These are the activations of a small neural network, seen along a few directions. Each row is one input.
Each table varies a few parts of the input and shows all the possible inputs, shuffled.
A made-up example of a description, with smaller parts first: values(3) and (point or line(9) or (line(6) and ring(8))).
Shared parts are said once, and a part with two or three values counts as separate values.

Other details of the inputs shift rows strongly along two fixed directions, in all tables alike. That doesn't count.

A family of inputs:
R1: [-13   7  -2   2 -13  -3  -8 -14 -21  35 -14  -1 -14]
R2: [-36 -64  -6  12 -24 -32 -27 -43 -29  35  -2 -26  -5]
R3: [-43 -39 -11   9 -36 -16 -19 -37 -52  70   8 -20 -20]
R4: [ 92  10 -36 -20  56  24 -33  -9  33 -62 -31   9  -9]
R5: [ 99  19 -30  -6  63  10 -42   5  59 -38 -47  22 -10]
R6: [ 97  22 -45 -22  56  18 -38 -12  51 -65 -24   9 -12]
R7: [-57  95  64   2 -12   6  92  85  40 -34  29  21  39]
R8: [-30 -65   9  14 -22 -14 -22 -51 -40  31   3 -24  -2]
R9: [108  39 -53 -12  63  26 -41  18  47  -6 -33  37 -24]
R10: [-56  41  64   3 -15  -5  97 100  42 -79  33  17  55]
R11: [-62  65  64  -8 -11  -3  95  75  53 -91  56   7  56]
R12: [-44   5  12   8 -25  -6  21  15 -14  36  20  -2   4]
R13: [-26 -40  -2  11 -30   2 -22 -43 -61  59  10 -12 -19]
R14: [ -4  -2  -2  -4 -15  19  -2 -18 -43  15   0 -13 -10]
R15: [-38 -71   3  17 -24 -25 -24 -35 -32  47  -2 -24   2]
R16: [117  44 -63 -26  58  35 -44   4  37 -31 -15  31 -31]
R17: [-30 -45   0  12 -31   2 -11 -40 -59  66  15 -15 -15]
R18: [-11 -16  -3   3  -5 -21 -12 -19   4  -6 -14  -9  -1]
R19: [-37 -21  29  16  -9 -15  18  15   6   7   4  -7  24]
R20: [ -9 -51   6   5  -6  -7 -15 -34 -18  18   4 -13   4]
R21: [-77  99  54  -6 -27  -4  94  76  37 -43  40  14  31]
R22: [ -1 -22  -9   3 -16   3   2  12 -36  28  -3   7  -7]
R23: [-41 -56  13  17 -27 -28 -19 -45 -35  36 -17 -26  -4]
R24: [100  45 -57 -30  48  34 -38  -5  30 -29 -19  17 -30]
Each input here is: values(2) and (point or line(5) or ring(6)).
- Changing only the values(2) part turns R7 into R5. The same change can be made to R3. Which row results? => R2

A family of inputs:
R25: [ 78  18 -36 -11  34  33 -46 -48   0  -6 -13   0 -31]
R26: [ 63  -5 -37   4  30 -11 -52 -27  16 -18 -39   1 -31]
R27: [-28  50   7   2 -13   2  41  54  18 -29  41  21   5]
R28: [ 90  -4 -66 -30  31  24 -36 -13   4  -4 -27  17 -25]
R29: [ 81 -26 -31   1  34   2 -57  -1  11 -18 -43  14 -21]
R30: [-43 -50  28  12 -36  14   2 -38 -75  46  19 -25  -5]
R31: [ -1  28  29   5  14   5  36  63  46 -39  -1   0  34]
R32: [-60 -48  25  27 -34 -33  -7 -46 -26  56 -12 -23  -5]
R33: [ 84  -2 -53 -29  30  32 -38 -13  -2  -4 -39  14 -31]
R34: [ 86   0 -57  -1  29  13 -42   2  -4   6 -20  27 -33]
R35: [ -5  44  29  -7   4  23  54  39  12 -38  43  13  24]
R36: [-13  44  13   1   2 -21  26  39  43 -58  15  11  19]
R37: [ -9  13  40   2   7   3  49  32  29 -60  33   6  42]
R38: [ 61 -13 -26   4  39   0 -50 -20  28   8 -56  23 -12]
R39: [-15  24  24   7   7  -3  47  61  44 -34  15   0  41]
R40: [-57 -18  20  13 -39 -17  -4 -41 -49  80   2 -11 -19]
R41: [ 62 -20 -33 -26  37   4 -45 -28   9 -24 -52   2 -16]
R42: [-56 -32  -3  -7 -57  -9  -5 -46 -61  44  16 -29  -9]
R43: [ 69  24 -46 -17  30   7 -57 -21  22  33 -21  31 -32]
R44: [ 72 -33 -43  -7  46  11 -54 -37  24 -28  -3   6 -14]
R45: [ 70  24 -49   0  20  10 -47 -23  -4   4 -27  11 -41]
R46: [-58 -46  15  24 -30 -27  -9 -37 -37  48  -8 -49   0]
R47: [-48 -40  24  12 -34  -9   1 -17 -55  84   0   0 -14]
R48: [ 68 -13 -23  -5  43  10 -48 -51  17 -27 -24 -10 -19]
R49: [ -5  70   6  -6  -8   1  30  45  21 -36  27  20   6]
R50: [ 58  -8 -40  -3  34 -11 -55 -29  39  10 -32  17 -14]
R51: [-61 -58   7  -6 -39 -33  -9 -51 -43  23   6 -37   1]
R52: [-56 -40   6   9 -38 -15  -8 -23 -42  83  22   0 -15]
R53: [-56 -55  21  24 -27 -20 -11 -24 -47  49 -18 -37  11]
R54: [-11  68  19  -3  14  17  42  53  18 -15   2   8  16]
R55: [-10  32  45   2  14  11  38  23  31 -69   9   4  32]
R56: [-45 -76  15  26 -39 -34  -8 -18 -53  32   4 -18   5]
R57: [-59 -69   1  20 -28 -24 -12 -22 -31  50  14 -37   8]
R58: [ 70  27 -51  -6  35  17 -46 -20   8  24 -29  -6 -30]
R59: [-11  54  22   5 -10  13  48  62  10 -33  15  23   7]
R60: [ 76 -27 -26   5  38   6 -50  -8  36  11 -49  24 -13]
R61: [ -8  22  31 -19   4   1  45  47  36 -66   1   7  29]
R62: [-47 -37  25  12 -34  12   0 -49 -76  42   9 -24  -4]
R63: [-11  16  51   1   4  10  44  34  27 -63  22   3  37]
R64: [ 68  13 -46   1  26  17 -46 -11 -13   2 -40  24 -35]
R65: [-24  46  20   0   0   8  61  65  15  -5  30   3  25]
R66: [-32  41  32   1 -10   0  60  55  21   9  28  31  19]
R67: [-26  18  36  13  -4 -12  51  51  50 -22  13  24  38]
R68: [-21  43  24 -18   5  -8  48  22  43 -66   4  -7  19]
R69: [-44 -40  11  17 -33   1   0 -10 -64  73   1 -29  -7]
R70: [-60 -50  -9  -5 -51  -4   1 -34 -59  46  24 -22 -11]
R71: [-55 -36   7  -2 -44   1   6 -39 -73  43 -10 -23 -10]
R72: [-58 -59  25  28 -38 -30 -11 -28 -58  30 -16 -21  -2]
R73: [-42  47  15  -3  -8   7  51  57  22  -5  43  -1  20]
R74: [ 86  -2 -53 -18  41  33 -53 -29   8  -8   6  15 -28]
R75: [ 65 -27 -54  -1  36  -8 -60 -12  23 -17 -19  15 -26]
R76: [ -9  74   8 -11   4   9  32  47  34 -14  25   2  16]
R77: [-12  64  26 -11  -5  22  37  20  20 -43  45   5  18]
R78: [-59 -50   8  17 -32 -30 -17 -32 -33  49   4 -43   7]
R79: [-30  67  19 -19 -19  14  57  24  17 -40  17  -2  10]
R80: [-47 -80  11   0 -36 -27   2 -33 -49  26   2 -27  10]
R81: [ -9  38  29  -6  12   1  30  15  45 -68  32   0  29]
R82: [-43  18  26  10  -5 -13  44  41  54 -21  26  19  31]
R83: [ 67  19 -33 -10  41  17 -47 -13   8  31 -45  36 -33]
R84: [-30  19  13 -20   3  -9  46  37  43 -63  27   6  28]
- Describe the family of inputs behind these rows. => values(2) and line(5) and ring(6)
- Changing only the line(5) part turns R64 into R83. The same change can be made to R56. Which row results? => R67
- Changing only the line(5) part turns R53 into R72. The same change can be made to R58. Which row results? => R45
- A walk changes only the ring(6) part. It starts at R63 and steps to R37. List the rest of the walk in order. => R44, R81, R48, R55
- Which other rows does R62 become when the ring(6) part takes its other values? List them by row number. => R25, R30, R35, R74, R77
- Which other rows does R60 become when the values(2) part takes its other values? List them by row number. => R47
- Which other rows does R36 become when the line(5) part takes its other values? List them by row number. => R50, R51, R78, R81

A family of inputs:
R85: [ 69 -48 -43   1  38 -11 -69 -40  12   4 -55  -2 -23]
R86: [ -4 -36  21  -1 -15  16  -4 -53 -59 -22 -11 -36  -6]
R87: [ 23  18  12   0  26  -6  18  47  53 -57 -13  19  21]
R88: [-43   3   9  10 -30  -8   0 -23 -28  48   7 -11 -12]
R89: [-18 -16  -7   3 -23   5   4   0 -43  45  10   3 -12]
R90: [ 90 -65 -49  -6  40   7 -72 -43   4   3 -34   8 -21]
R91: [ 16  38   8 -14  18   4  34  50  54 -84  23  14  26]
R92: [-61  34  22  -5 -32   2  39  12 -15  22  37 -13   5]
R93: [101  50 -27 -26  63  22  -4  35  88 -95  -1  38  10]
R94: [ 55 -19 -44   0  17  21 -42 -17 -25  52 -16  10 -33]
R95: [-55  21  19   1 -35   5  46  24 -27  23  48  -5   9]
R96: [ 52 -53 -41  -4  23   1 -54 -38  -6  -1 -11 -11 -11]
R97: [ 59 -14 -53  -7  17  18 -53 -36 -26  42  -4   8 -40]
R98: [-46 -41  36  19 -16 -29   8 -13  -6   4  -6 -16  19]
R99: [-65  14  21   4 -49  -1  44  17 -39  29  46  -5   6]
R100: [ 50 -13 -39  -4  18  19 -38 -13 -21  40 -11  17 -26]
R101: [-64   5  17   4 -40  -4  17 -15 -38  41  34 -14  -6]
R102: [-36 -38  12   2 -18 -16  -3 -38 -12  -3  16 -22   7]
R103: [ 69 -17 -40   1  24  16 -61 -24 -14  49 -40  19 -38]
R104: [ 26  81 -13 -13  17  10  19  35  48 -30  -3  26  -6]
R105: [-20 -34  -1   0 -14 -17 -15 -29 -10 -10   5 -20   1]
R106: [-25  -3   5  10 -16  -9  -3  -7 -25  54 -11  -7  -8]
R107: [-16  15  29  -2   4  -1  54  58  39 -62  19  11  34]
R108: [  2  47  12 -10  19  -9  29  30  67 -73  -2   9  24]
R109: [-67   8  38  14 -38  -5  43  28 -28  41  17  -4  15]
R110: [-14  -3 -22  -5 -20   2 -20 -25 -35  41   5  -6 -25]
R111: [  0 -52   8  16   4 -15 -21 -12  -8  11 -21 -12   9]
R112: [ 52  67 -15 -10  29  22  16  57  46 -25 -14  42  -3]
R113: [ 16  12  19   3  26  -3  17  37  51 -52  -7  18  27]
R114: [-40 -41  18  14 -17 -27 -10 -38 -11   2   0 -22   7]
R115: [-52 -26  21  -1 -22 -18  12 -19  -7  -8  19 -30  19]
R116: [-20 -14   3  15 -18  -6 -17 -20 -36  59 -14  -1 -17]
R117: [-49   2  45   7 -11  -3  58  50  22 -41  32  -3  44]
R118: [ 67  54 -10 -19  55   4  -3  26  90 -80 -20  18  16]
R119: [-66 -10  48  20 -16 -27  39  20  12 -18   6 -19  35]
R120: [-22   8  16  -5 -30  32  14 -33 -81  19   0 -18 -14]
R121: [-13  73   7  -7   4   8  34  35  33 -15  12   8   6]
R122: [ 50 -10 -43  -3  17   0 -56 -26 -16  49 -44   9 -36]
- Changing only one part turns R114 into R88. The same change can be made to R102. Which row results? => R101
- Describe the family of inputs behind these rows. => values(2) and (point or (values(3) and ring(6)))
- Which other rows does R98 become when the values(3) part takes its other values? List them by row number. => R85, R119
- Which other rows does R86 become when the values(2) part takes its other values? List them by row number. => R120
- Which other rows does R100 become when the values(3) part takes its other values? List them by row number. => R89, R94
